Each row below holds a small network's activations on one input, seen along a few directions.
Each table varies a few parts of the input and shows all the possible inputs, shuffled.
Descriptions start from the smaller parts, as in this example, which fits no table here: one of 3 separate values, together with either a single point or one of 9 places along a line or (one of 4 places along a line, together with one of 8 places around a ring).
Shared parts are said once, and a part with two or three values counts as separate values.

Other details of the inputs vary at random and push rows far along three fixed directions, the same in every table; ignore that.

Table:
x1: [ -1   6   1 -10   4   5  16  -6   3 -11   3   0]
x2: [ -6   7  -4 -12   5   6   9  -4  -3  -7  -2 -10]
x3: [  4  -9   6   6  17 -12  -9  -1  -1  14  22  11]
x4: [  0   6   2 -13   3   5  18  -4   0  -4   1  -4]
x5: [ -4   4  -3 -13   7   6   8  -4  -3  -9  -3 -10]
x6: [-4  4  2 -2  6 13 13 -9  2 -9 -1 -7]
x7: [ -9   4   1  -9   7   6  10  -4   2 -10  -2 -10]
x8: [  0 -11   7   5  -7  -9 -13  -4  -6   7   5   5]
x9: [  3  -2   0   3  20 -15 -10  -2  -7  19  21  11]
x10: [  0 -12   8   6 -24  -5 -10  -5  -5   6 -24   6]
x11: [-17  -2 -14  -9   5  20  12   1   1  -2   0   2]
x12: [ 2  3  0 -5  4 15 12 -9 -2 -9  1 -6]
x13: [ -7   6   2  -8   2   7  12  -6   0  -8   3 -10]
x14: [ -9   7   1 -10   5   6  11  -5   0  -7  -1 -11]
x15: [  1  -6   4  11 -21  -5 -13  -8  -4   0 -15  11]
x16: [-2  8 -4 -7  7 12  9 -7 -3 -5 -5 -7]
x17: [  1   0   0   6  20 -16 -11  -2  -4  17  20  11]
x18: [ 25  25 -18  10   2   5   6  55  31  -3  11 -21]
x19: [ -2 -12   9   5  -7 -10 -12  -2  -5   9   1   3]
x20: [ 26   9  -9  28 -54  -1 -19  54  28  -5 -35 -10]
x21: [ -3   8  -5  -3   8  11   8  -8  -1 -12  -4  -4]
x22: [ -6   5   0 -12   5   7  11  -4  -2  -6  -1 -12]
x23: [-15 -20  -5   1 -49   4  -7   2   0  -2 -42  18]
x24: [ -2   5  -5 -11   6   6   8  -5  -5 -12   0  -7]
x25: [ -4 -10   4   4   1 -13 -15  -1  -4   7  -2   4]
x26: [  0  -6   6   2  15 -14  -8   0  -3  21  15   7]
x27: [-13  -8 -14 -12   6  21  12   2  -1  -3  -2   2]
x28: [ -1  -8   6   5 -10  -9 -12  -5  -6   9   5   5]
x29: [ -2   8   0  -2   3  13  12 -10   0  -9   2  -5]
x30: [  4  -9   4   7 -23  -4 -13  -7  -8   1 -17  11]
x31: [-5  8  0 -4  6 11 12 -7  0 -5 -4 -8]
x32: [  0  11  -4 -10   3   3  15  -7   0  -9   2   1]
x33: [ -2   2   2 -13   9   3  16  -2   3  -7  -4  -4]
x34: [ 25  10  -8  31 -12  -6 -21  56  27  10  23 -14]
x35: [ 25  23 -17  10   1   5   6  56  33  -7   7 -21]
x36: [  1  -9   3   8 -19  -6 -14  -6  -6   0 -21  10]
x37: [  1  -3   1   2  19 -16 -10  -1  -5  20  15   8]
x38: [-13 -19  -6  -3 -53   5  -6   2  -5   0 -44  17]
x39: [  2  -8   7   8 -27  -3 -10  -8  -6   5 -16   9]
x40: [ -6   7  -4  -8   6   5   8  -6  -1 -14   0  -6]
x41: [  4  -3   1   5  17 -13  -9  -2  -6  17  23  11]
x42: [-3  2  1 -5  9 12 11 -6  1 -8 -6 -8]
x43: [ -5   4   2 -10   2   8  12  -5  -2  -7   3 -11]
x44: [  1   5  -4 -15   9   2  14  -3   0  -6  -4  -3]
x45: [  1   6  -5  -7   8  12   8  -7  -4 -10  -4  -5]
x46: [-4  7  2 -3  4 13 13 -9  0 -6  0 -7]
x47: [ -1   9  -4 -11   8   1  14  -5   1 -11  -2   0]
x48: [  0  -6   9   7  16 -14  -8   0   1  16  19   9]
x49: [  4   5  -4 -13   5   4  15  -5  -2 -10   1   0]
x50: [  0 -13  10  10 -24  -4 -10  -6  -3   3 -21   8]
x51: [ -5 -12   8   5  -1 -12 -13  -1  -3   9  -2   3]
x52: [  1 -13  10   8 -25  -4  -9  -6  -5   5 -20   7]
x53: [ -5   4   1  -7   2   8  11  -8   1 -13   4  -7]
x54: [ -1   4  -3 -14  10   2  14  -3   2  -9  -5  -2]
x55: [ 27  19 -18  11 -17  12   2  53  26 -15   4 -24]
x56: [ -1 -12   7   7  -5 -10 -13  -3  -3   5   5   6]
x57: [  4  -6   2   6  21 -14 -10  -1  -3  13  23  12]
x58: [ 0  9 -6 -6  6 12  8 -8 -5 -8 -2 -5]
x59: [ -6  -4   3   5  -2 -13 -15  -3  -5  10   0   4]
x60: [ -2  -6   7   5  18 -15  -9   1   1  18  15   8]
x61: [  5  -8   6   4  15 -12  -8  -2  -4  16  22  10]
x62: [ -4   8   1 -12   6   3  16  -4   3  -4  -2  -4]
x63: [  2 -12   8  10 -26  -3 -11  -7  -3   0 -18  10]
x64: [ 31  14 -13  32  22 -10 -19  60  30  18  45  -8]
x65: [ -3   8   3 -11   4   4  17  -5   2  -6   1  -3]
x66: [  2 -10   9   6  17 -13  -8   0   0  16  18   9]
x67: [ -5   9  -4  -8   2   7   9  -8  -2 -12   4  -6]
x68: [  2  -9   6   2  18 -14  -9   0  -3  20  15   7]
x69: [  4  -5   5   5  13 -12  -8  -3  -4  18  22  10]
x70: [ -2   7  -4 -10   2   8   9  -7  -5 -11   4  -7]
x71: [ -2   3  -3  -9   5   7   9  -6  -2 -15   2  -6]
x72: [-5 10 -4 -5  8 10  9 -8 -1 -7 -5 -7]
x73: [ -5  -9   9   8  -7 -11 -12  -2  -1   7   1   4]
x74: [  1  -3   6   7  13 -13  -8  -3  -2  16  22  11]
x75: [ -1  -8   8   6 -24  -5 -10  -6  -6   8 -22   6]
x76: [ -6  10  -5  -9   4   5   8  -6  -3 -11   1  -7]
x77: [ -3 -12   7   3  -4 -11 -13  -1  -5  11  -2   2]
x78: [ -2   5   0  -2   4  13  11 -10   1 -11   1  -4]
x79: [ -2  10  -4  -3   4  12   9 -10  -2 -10   1  -3]
x80: [  3  -6   1   5  23 -16 -11   0  -3  14  19  11]
x81: [  3  -9   8   4  14 -13  -7   0  -3  18  17   8]
x82: [  1   4  -3  -4   7  13   9  -9  -2 -13  -1  -3]
x83: [ -4   4  -4 -10   7   5   8  -5  -2 -14  -1  -7]
x84: [  0  -9   9   8 -27  -4  -9  -7  -6   7 -19   7]
x85: [ 27  19 -16  11 -28  17   4  51  27 -15 -20 -24]
x86: [  0 -10   5   7 -20  -6 -13  -5  -4   2 -25   8]
x87: [ -8   6  -3  -9   8   4   8  -5   0 -11  -3  -9]
x88: [ -2  -5   1   4  -2 -12 -15  -3  -9   9   4   6]
x89: [-5  5  1 -3  8 11 11 -7  2 -8 -5 -8]
x90: [ -2  -6   3   8  -3 -11 -15  -4  -4   4   6   7]
x91: [-13 -23  -5  -1 -49   5  -7   2  -2  -3 -44  18]
x92: [ 1  8 -4 -5  3 14  9 -9 -4 -9  1 -4]
x93: [  4  -6   0   3  23 -15 -11  -1  -6  17  20  11]
x94: [ -3 -13  10   7  -5 -10 -12  -2  -3   7   1   4]
x95: [-3 11 -5 -4  6 11  8 -9 -3 -9 -3 -4]
Description of these inputs: one of 5 places around a ring, together with either a single point or (one of 3 separate values, together with one of 6 places around a ring).
- Changing only the place on the ring of 5 turns x10 into x89. The same change can be made to x93. Which row results? => x47
- Changing only the place on the ring of 5 turns x25 into x2. The same change can be made to x91. Which row results? => x38
- Which other rows does x55 become when the choice among 3 separate values takes its other values? List them by row number. => x30, x49
- Which other rows does x82 become when the place on the ring of 6 takes its other values? List them by row number. => x36, x42, x50, x63, x86
- Which other rows does x14 become when the place on the ring of 5 takes its other values? List them by row number. => x7, x22, x51, x77
- Which other rows does x50 become when the choice among 3 separate values takes its other values? List them by row number. => x66, x94
- Start at x21 and move only the place on the ring of 6, one step at a time. The first step leads to x15. Which rows follow, in order? => x78, x6, x89, x20
- Start at x83 and move only the place on the ring of 5, one step at a time. The first step leads to x40. Which rows follow, in order? => x76, x88, x24

Table:
x96: [ -8  12  -9  -4   4  12   3 -11  -8  -2  -5   2]
x97: [ 13  13 -15  -4 -15  12   9  16   8 -13 -25   2]
x98: [-23 -26  -3  -6 -20   1  -4   9   0  14 -23   9]
x99: [ 10   8   8   5  22  10  10  16  12   0  23 -22]
x100: [ -1 -15   8  10   4  -1 -12  -8  -3   4  10   2]
x101: [  0 -16   2  11   5   5 -15  -9  -4   5  11   5]
x102: [ -5   4  -1   7   3  -8 -13  -6  -8  14   2   7]
x103: [  8   4 -14   6  18  17  -3  15   9 -11  19 -15]
x104: [  4 -13  -1   4  -5  -2  -7  -5  -5   3   4  20]
x105: [ -1   4  -5 -15   8  -7   9  -6  -4 -10  -5   2]
x106: [ -6  -2   8 -10   4  -1   4  -9  -2 -14   0 -12]
x107: [ -6  11   7  -9   0   1  13 -12  -1   2  -1  -6]
x108: [  3  -5   3  -7  -7 -23  -7  -2  -4   3 -10   9]
x109: [ -4   5   7   1   0 -16 -11  -6  -6  15   1   1]
x110: [ -9  11  -1 -14   1  -6   5  -9  -6  -7   0  -8]
x111: [-12 -18  -3  -3 -60   1  -3  35  17   1 -50   0]
x112: [ -6  -3   7  -1  -9 -17 -11  -4  -5   5   8   2]
x113: [ -5   4  -3  -1  -3  17  10 -14  -5  -3   4   4]
x114: [ -4 -12   7   5  -2 -10 -14  -6  -5   0   1  -1]
x115: [  3  14 -10  -2  -3   4   6  18   9 -12  13 -14]
x116: [ -5   5   4  -4  10   3   5 -11  -5  -6 -11 -11]
x117: [  9   1 -10  18  -2   6 -13  19   8   8  25   1]
x118: [  3   5   5 -13   6  -4  17 -10   2   0  -6   1]
x119: [ -1  -1  -6 -12   4   0  10  -7  -4 -13   0   7]
x120: [ -6  -5  -7   6 -10  -2 -15  -7 -10   3   5  11]
x121: [  0  -7   4  16  14   5 -13  -9  -4  13   4   5]
x122: [  2   7  -2 -13   9  -4  12  -8  -2  -3  -9   3]
x123: [ -7  11   2  -5   1   4  12 -13  -2   1  -2  -4]
x124: [  3  13 -14   0  -4   9   4  17   8 -12  11 -11]
x125: [ -2 -13  17   5   1  -9 -10  -5  -2   5   9  -3]
x126: [ 14  -2  -2  26  33  11 -14  18  10  17  38  -6]
x127: [-27 -13   3 -22   6   6  12   6   7   5  -6  -4]
x128: [  0 -11  15  12   8  -3  -8  -7  -3  11   9   0]
x129: [  2 -10   2  -3  -7 -18  -6  -3  -4   1  -1  13]
x130: [ -7   0  -9   6  -3  -5 -17  -5 -12   6   2  11]
x131: [  1  -3   3 -12   2   0  15  -8   0 -10   3   5]
x132: [  7  12  -4  11 -23  -9 -11  20   7   6 -13  -5]
x133: [-3 -2 10  9  2 -7 -5 -7 -5 16 17  6]
x134: [-10  10  -5 -11   2  -3   5  -9  -8  -8   0  -5]
x135: [ -6   9  -6  -1   1  15   8 -14  -4   0  -2   3]
x136: [ 10   4  -3  19   6  -1 -16  20   8   8   0  -8]
x137: [ -7   1  -3  -5   9   5   0 -10  -7 -13  -7  -8]
x138: [ -3   3  13  -4   7   4  10 -11  -1  -3  -8 -12]
x139: [  4   0  10 -13   3  -1  19  -8   1  -2   0   3]
x140: [ -4   2   8  -1   8   7   9 -12  -2  -4  -8  -9]
x141: [  3  -9   7  -7 -13 -21  -5  -2  -2   0  -6  11]
x142: [ 14   1 -10   5 -27 -10  -9  23   7  -6 -22   7]
x143: [  5  11  -9   3   2  13   8  15  10  -7  22 -11]
x144: [ -5  -6   8  -5   2   7   7 -11  -1 -12   2  -9]
x145: [  5  13   0  -2   3   5  10  17  12  -5  24 -16]
x146: [ 6 -9  2  7  6  0 -4 -5 -4 12  8 20]
x147: [18 -1 -1 13 -4 -2 -2 21 11  8  7  8]
x148: [ 15   4  -6   6 -30  -7  -6  20   9  -1 -31   8]
x149: [ -1  -3  12   5  10 -13 -13  -5  -5  11  -3  -5]
x150: [15  8 -1 -2 -2  7 19 17 14 -7  3 -5]
x151: [ -7   0  -4   4 -10 -11 -15  -5 -10   4  -4   8]
x152: [ -6  -4  -1  -5   5   7   2 -11  -4 -15  -1  -7]
x153: [  3   7   1 -17   9  -7  12  -8  -1  -1  -9  -1]
x154: [  2   4  -5  -6   7  11  12 -10  -2  -3  -7  11]
x155: [  1  -3  -1 -10   2   5  14  -8  -2 -10   3   8]
x156: [ 14  11  -8  -1 -10   9  16  14  14  -9 -15  -1]
x157: [  8  12 -11   8  12  18   0  14   8  -7  -3 -14]
x158: [  4 -11  11  -4  -9 -17  -2  -3  -1   4   2  12]
x159: [ 14  12  -5  -3 -10   4  17  15  15  -8 -14  -5]
x160: [ -7   1   1  -7   8   0   2  -9  -6 -12  -7 -11]
x161: [ -3  -6   9   2   4 -16 -15  -4  -6   3  -3  -5]
x162: [ -7  10  -2  -3   1   9  10 -13  -3   0  -2   0]
x163: [  0  -2  -9 -11   5   7   7  -7  -6 -13   0  10]
x164: [ -2  -3   8   1   4  14   9 -13  -2  -6  -2  -5]
x165: [-3 -3  6 11 -1 -2 -7 -8 -5 15 14  9]
x166: [ -6   0  -8  -3   9  11  -2 -10  -8 -13  -7  -4]
x167: [ -1  -7   8  15  17  -1 -11  -8  -3  15   7   2]
x168: [-21 -27  -9  -4 -18   7  -5   8  -4  16 -21  10]
x169: [ 8  3 -1 14 -4 -5 -9 21 10  8 25 -5]
x170: [10  7  7 14  2 -6 -6 21 11 17 26 -7]
x171: [  2  -6  -7   0  -2  -8 -12  -2  -9   2  -8  19]
- Changing only one part turns x132 into x109. The same change can be made to x140. Which row results? => x138
- What do these inputs look like to the network? => one of 4 places along a line, together with either a single point or (one of 3 separate values, together with one of 6 places around a ring)
- Which other rows does x121 become when the choice among 3 separate values takes its other values? List them by row number. => x135, x154
- Which other rows does x120 become when the place on the ring of 6 takes its other values? List them by row number. => x96, x113, x117, x130, x135
- Which other rows does x147 become when the choice among 3 separate values takes its other values? List them by row number. => x164, x165
- Which other rows does x145 become when the place on the line of 4 takes its other values? List them by row number. => x117, x143, x169
- Which other rows does x144 become when the place on the line of 4 takes its other values? List them by row number. => x100, x101, x125
- Which other rows does x129 become when the place on the ring of 6 takes its other values? List them by row number. => x105, x122, x131, x150, x159
